Each row below holds a small network's activations on one input, seen along a few directions.
In each table, some parts of the input vary, and every possible input appears once, in random order.
Descriptions start from the smaller parts, as in this example, which fits no table here: line(4) and (point or ring(11) or (values(2) and ring(8))).
Shared parts are said once, and a part with two or three values counts as separate values.
In the rows, zero is written as 128.

Other details of the inputs vary at random and push rows far along two fixed directions, the same in every table; ignore that.

A family of inputs:
R1: [104  98 170 154 127 147  81 141 106  90 144 106]
R2: [122 116 160  70  66 139 155  92  63 185 206 182]
R3: [124  82 159 113  98 142 129 112  62 118 183 138]
R4: [ 93 163 135  63 126 112 155 126  26 124 175 132]
R5: [197 144 118 105 114 140 168 102 170 117  54 186]
R6: [140 145 107 149 160 124 116 138 168  96  77 103]
R7: [100 137 114 113 135 176  95  92 166 136 181  94]
R8: [122  90 168 152 107 181  71 106 143 102 160 124]
R9: [106 113 175 148 129 131  86 157  74  83 137 122]
R10: [147 193 104  96 138  66 183 161 122 159  56 165]
R11: [143 123 141  57  93 171 153  70  67 115 182 159]
R12: [119 113 125  98 129 153 128 100 105 104 153 105]
R13: [100 120 143 141 122 124 113 140 100 143 171 115]
R14: [ 70 138 142 173 150 120  57 172 136 139 151  76]
R15: [170  98  72  89 116 102 230 110 174 170  65 146]
R16: [ 81 138 128 218 176 124  37 181 183 118 130  59]
R17: [ 96 102 154  91  92 126 142 115  74 176 194 137]
R18: [ 94 131 127  41 103 130 165  96  69 163 183 128]
R19: [144 121 114 138 150 141 118 122 186  97  67 106]
R20: [167 154  86 102 131  96 195 126 163 161  72 159]
R21: [201 130 116 160 108 115 165 122 173 154  90 199]
R22: [124 106 158 133 114 129 118 134  73 107 158 133]
R23: [128 157 126 149 165 118 103 155 148  77  57 107]
R24: [181 137 118 164 128  84 171 156 139 140  74 178]
R25: [179 154 124 163 134  70 168 174 113 131  68 187]
R26: [146  98 157 124  90 162 118  98  99 122 175 160]
R27: [196 156  92 113 125 127 184 103 172 141  84 184]
R28: [105 137 129  81 130 135 147 106  54 111 180 121]
R29: [136 140 122 145 156 131 111 138 169  87  62 106]
R30: [ 98 122  92 179 181 157  67 124 218 103 129  43]
R31: [ 80 148 135  61 119 127 142 114  70 150 178 113]
R32: [109 113 134 165 120 162  78 113 173 149 179 110]
R33: [ 99 153 133  88 138 122 137 124  36 100 173 123]
R34: [ 90 148 127 147 168 137  71 143 120  73 129  68]
R35: [171 169  96  90 114 117 180 112 188 179  81 177]
R36: [110  85 144 206 150 158  45 144 205  93 109  69]
R37: [166 150 123 129 111  68 182 162 137 185  68 186]
R38: [ 79 151 100 168 179 143  68 142 201 117 126  44]
R39: [116 118 170 114 112 119 121 145  20  99 171 148]
R40: [151 109 114 188 141 116 120 144 183 135 105 126]
R41: [171  74  94 142 103  96 204 132 180 178  73 151]
R42: [102 102 131 157 129 135 101 131 147 149 166 101]
Each input here is: values(2) and (point or (line(4) and line(5))).
The inputs of R9 and R23 match in every part but the values(2) part. If R24 is changed in the same way as R9 into R23, which row does it become?
> R28
The inputs of R21 and R27 match in every part but the values(2) part. If R1 is changed in the same way as R21 into R27, which row does it become?
> R29
Which other rows does R25 become when the values(2) part takes its other values? List them by row number.
> R33
Which other rows does R2 become when the line(5) part takes its other values? List them by row number.
> R8, R21, R26, R32
Which other rows does R32 become when the values(2) part takes its other values? List them by row number.
> R7

A family of inputs:
R43: [112 116 118 163 153 140  90 138 177 109 112  81]
R44: [135 120 107 156 147 131 117 132 190 122  92 103]
R45: [120 153 127 114 144 117 132 137 101 107 117 124]
R46: [ 96 112 169 103 116 161  98 111  40  85 198 118]
R47: [ 69  88 175 111 106 172  79 104  47 109 240  97]
R48: [145 120 120 168 138 141 106 128 195 122  98 120]
R49: [120 141 121 108 132 121 141 129 119 132 126 125]
R50: [120 143 110 162 154 111 112 152 179 134  95 103]
R51: [131 130 133 121 136 122 132 135  98  97 114 126]
R52: [148 120 129 115 114 104 168 134 101 137 108 158]
R53: [140 116 129 189 136 121 101 154 180 133 103 125]
R54: [118 110 108 155 147 150  98 119 196 121 121  80]
R55: [193 126 123  92  90 114 205 105 116 152  99 208]
R56: [175 154 125  89 104  98 194 126  98 151  94 200]
R57: [ 97 132 116 128 145 144 104 121 150 128 145  86]
R58: [130 116 118 179 145 112 111 156 176 134  96 108]
R59: [156 139 116  95 108 126 168 107 128 152 124 169]
R60: [126 134 113  89 119 132 158 106 119 146 143 134]
R61: [136 139 124 116 119  93 166 143 103 157 119 155]
R62: [134 159 120 164 159 122  96 150 167 105  85 114]
R63: [ 94  99 166  99 106 167 103 101  59 109 209 116]
R64: [ 97 122 149 122 116 132 109 129  86 142 187 122]
R65: [107 131 126 135 137 152  93 118 153 128 151 100]
R66: [172 151 129 101 102  89 192 136  95 159  96 201]
The inputs of R56 and R43 match in every part but one. If R62 is changed in the same way as R56 into R43, which row does it become?
> R51
What do these inputs look like to the network?
> values(4) and (point or line(5))
Which other rows agree with R55 in the values(4) part? List them by row number.
> R46, R47, R48, R53, R63
Which other rows does R44 become when the line(5) part takes its other values? List them by row number.
> R43, R52, R54, R58
